A small network was shown many inputs. Here are its activations along a few directions, one row for each input.
Each table varies a few parts of the input and shows all the possible inputs, shuffled.
A made-up example of a description, with smaller parts first: one of 2 separate values, together with either a single point or one of 11 places around a ring or (one of 4 places along a line, together with one of 5 places around a ring).
Shared parts are said once, and a part with two or three values counts as separate values.
(in the rows, 128 means zero)

Other details of the inputs vary at random and push rows far along two fixed directions, the same in every table; ignore that.

Table:
r1: [147 140 104 130 130 148 174 119 176 190 177 122]
r2: [115 135 120 115 115 131 168 126 174 177 195 122]
r3: [135 112 113 134 100 111 188 126 141 200 160  97]
r4: [ 87 129 134 122 133  79 120  51 143 151  87 138]
r5: [120 142 111 113 136 133 159 131 181 180 191 119]
r6: [159 131 141 126 154 139  94 164  96  92  90 146]
r7: [150 132  94 138  99 168 142 182 100  97 193  93]
r8: [111 140 151 119 142 133  77 135 112  61 115 136]
r9: [126 107 122 143  98 117 189 125 161 192 157  79]
r10: [153 140 135 134 135 142 100 128  89  79 108 152]
r11: [152 124 152 130 133 136 101 158  88  88  94 149]
r12: [155 128 129 134 128 176 137 220 132 100 178  73]
r13: [ 82 122 133 121 137 104 110  66 157 144  90 160]
r14: [131 130 118 137 129  91 140  48 115 160  81 154]
r15: [115 133 121 118 131 124  85 137  87  72 112 148]
r16: [110 100 144 142 133 111 133  77 156 169  58 163]
r17: [118 147 141 113 161 137  71 143 120  63 111 132]
r18: [149 121 139 139 108 173 143 214 125  96 183  76]
r19: [122 141 121 121 126 101  94 129  68  74 114 124]
r20: [121 106 135 132 133 105 134  81 137 176  66 178]
Each input here is: one of 4 places along a line, together with one of 5 places along a line.
Q: The inputs of r14 and r10 match in every part but the place on the line of 4. If r19 is changed in the same way as r14 into r10, which row does it become?
A: r2
Q: Change only the place on the line of 4 in r12. List by row number the other rows that result.
A: r9, r16, r18
Q: Change only the place on the line of 5 in r13. List by row number the other rows that result.
A: r7, r15, r16, r20

Table:
r21: [116 142  99 106 119 127  73 171  61  52 145 100]
r22: [157 116 140 133 101 162 180 203 139 170 191  83]
r23: [100 107 109 110  93 135 153 182 147 130 196  86]
r24: [ 95 121 138 126 146 116 162  82 223 188 124 120]
r25: [125 115  91 138 114 123 171  51 159 211 120 137]
r26: [145 136 121 126 157 104 113 105  99 143  66 151]
r27: [149 104 152 145 124 141 181  88 187 223 110 133]
r28: [132 123 126 142 135 100 174 100 176 218 102 152]
r29: [ 95 134 139 139 159 110 149  67 198 189 120 130]
r30: [132 128  81 130  94 142 162 162 104 154 191  93]
r31: [116 156 110 122  97 140 159 134 140 113 229  81]
r32: [100 146  84 121 101 149 144 136 147 126 213  70]
r33: [109 147 122 102 160 157  69  94 140  97 107 247]
r34: [138 107 126 135 109 146 109 202  61  56 120 122]
r35: [132 149 129 107 119 114  80 162  53  36 149 120]
r36: [156 124 137 153 151 119 109 103 125 119  45 158]
r37: [101 119 105 125 102 132 151 173 134 144 212  85]
r38: [144 153 121 104 126 120 159 172 136 142 222  74]
r39: [131 158 131  99 186 161  80 113 165 118 115 226]
r40: [ 83 115 139 127 133 116 105  87 147  97  85 147]
r41: [140 110 147 133 152 115 126 134 117 134  60 154]
r42: [119 124 175 110 148 104  88 119 128 126  66 154]
r43: [ 90 124 167 129 124 121  87  81 132  94  75 159]
r44: [134 104 128 136  74 159 179 189 126 162 199  98]
r45: [ 83 129 137 140 143 112  98  77 129 104  92 150]
r46: [120 141 123 106 163  90  86 101 119 131  85 136]
r47: [110 111 112 143 103 100 181  89 169 216 122 159]
r48: [112 117 148 111 158  99 100 126 139 124  74 142]
r49: [173 137 122 143 111 145 101 152  44  38 130 125]
r50: [147 102 124 149  74 177 176 169 137 154 192  90]
r51: [183 153 139 127 142 125 107 183  46  57 125 122]
r52: [113 154 130 121 169 108  82  73 133 108  76 134]
r53: [127 126 121 129 109  93 190  63 144 213 140 161]
r54: [149 172 146 119 152 132  84 155  83  25 142 101]
r55: [113 136 176 127 148 126  96 100 153 111  80 138]
r56: [142  98 132 143 139 130 179  88 187 204  90 137]
r57: [139  97 101 145  86 170 183 171 146 147 186  86]
r58: [143 116  93 158  82 159 173 166 144 146 191  91]
r59: [117 119 150 115 102 139  79 192  76  52 139 113]
r60: [175 139 146 139 157 111 121  80 102 119  69 158]
r61: [133 137 138 125 156 125  72 196  75  54 125 105]
r62: [158 132 119 139 160 121 105  85 106 131  53 146]
Q: What do these inputs look like to the network?
A: one of 2 separate values, together with either a single point or (one of 4 places along a line, together with one of 5 places along a line)
Q: The inputs of r38 and r35 match in every part but the choice among 2 separate values. If r36 is changed in the same way as r38 into r35, which row does it become?
A: r58
Q: The inputs of r33 and r39 match in every part but the choice among 2 separate values. If r53 is changed in the same way as r33 into r39, which row does it become?
A: r51
Q: Change only the place on the line of 5 in r42. List by row number the other rows that result.
A: r38, r46, r48, r61
Q: Change only the choice among 2 separate values in r29. List by row number the other rows that result.
A: r45

Table:
r63: [115 139 135 121 142 111 101 107 115  99 103 138]
r64: [147 131 114 124 129 131 161 126 147 174 156 121]
r65: [124 126 111 132 111 124 169 137 148 164 171  89]
r66: [119 144 130 123 149 112  99  95 119 107 108 155]
r67: [112 136 147 117 160 101 102  82 138 132  72 161]
r68: [139 118 113 131 109 147 171 144 147 173 175 124]
r69: [137 121 149 139 146 115 120  88 128 140  55 166]
r70: [130 124 131 134 122 114 108 110  94 104  83 149]
r71: [144 126 141 136 150 121 116  85 125 142  63 177]
r72: [138 129 112 132 108 126 173 132 144 164 174  96]
r73: [110 118 123 127 109 125 139 121 138 141 147 111]
r74: [120 126 127 121 115 149 129 167 134 112 166 112]
r75: [127 147 134 117 156 120  94 115 124 106 106 153]
r76: [113 117 154 129 139 116  93 114 110 102  66 159]
r77: [123 119 115 132 106 130 135 145 117 124 146 106]
r78: [152 144 123 126 131 175  92 208  91  37 169 101]
r79: [140 121 144 133 131 130 101 144  87  86  85 152]
r80: [132 124 148 135 137 137  97 148 109  85  99 123]
r81: [131 134 149 127 149 118  74 142  88  69  83 128]
r82: [118 133 106 120  99 154 140 177 127 107 204  81]
r83: [138 118 129 137 124 144 140 156 132 126 135 106]
r84: [124 119 122 128 126 116 173 114 174 199 150 109]
r85: [112 135 103 121 108 138 154 126 159 158 192 118]
r86: [120 126 127 128 146  82 156  18 165 215  71 186]
r87: [118 109 124 136 110 132 168 135 161 178 155 116]
r88: [122 130 127 128 121 124 132 139 124 118 153  96]
r89: [112 123 121 120 124 133 153 110 180 175 160 146]
r90: [138 128 130 128 130 114 153 110 148 171 121 128]
r91: [155 139 108 132 107 160 104 200  55  51 165 102]
r92: [131 134 142 126 143 142  94 146 114  80 106 132]
Q: The inputs of r83 and r78 match in every part but one. If r87 is changed in the same way as r83 into r78, which row does it become?
A: r89
Q: What do these inputs look like to the network?
A: one of 5 places around a ring, together with one of 6 places along a line
Q: A walk changes only the place on the ring of 5. It starts at r68 and steps to r71. List the rest of the walk in order.
A: r64, r86, r91
Q: Change only the place on the line of 6 in r64. List by row number the other rows that result.
A: r67, r75, r81, r84, r90

Table:
r93: [130 127 122 128 123 132 147 127 144 153 147 122]
r94: [131 129 133 129 137 123 115 116 119 120 102 146]
r95: [122 131 136 125 139 124 110 117 125 113 107 143]
r96: [123 131 137 125 138 124 108 120 123 111 108 142]
r97: [132 125 133 132 130 121 118 122 111 117 101 139]
r98: [118 131 119 124 122 127 142 123 146 146 154 118]
r99: [133 125 137 130 135 124 115 125 114 117  99 139]
r100: [120 129 124 124 125 132 142 128 151 149 152 121]
r101: [132 124 133 132 131 121 117 118 111 118  99 140]
r102: [121 134 132 124 135 120 107 119 117 107 112 138]
r103: [132 129 133 128 136 125 115 122 116 116 106 142]
r104: [132 129 134 129 136 123 115 116 120 119 103 144]
r105: [118 131 121 124 123 127 142 122 146 146 153 118]
r106: [120 129 124 125 125 132 141 129 150 146 151 121]
r107: [118 130 120 124 122 127 143 123 147 148 155 117]
r108: [133 125 136 130 134 123 117 124 117 118 101 139]
r109: [131 123 126 132 121 132 151 130 145 155 144 117]
r110: [131 123 124 132 122 132 149 131 144 153 142 119]
r111: [155 134 117 133 107 164 113 223  71  50 181  74]
r112: [129 122 122 132 117 128 152 125 141 158 142 119]
Q: The inputs of r108 and r110 match in every part but one. If r97 is changed in the same way as r108 into r110, which row does it become?
A: r101
Q: What do these inputs look like to the network?
A: one of 4 separate values, together with one of 5 places along a line
Q: Change only the choice among 4 separate values in r104. List by row number the other rows that result.
A: r93, r94, r103
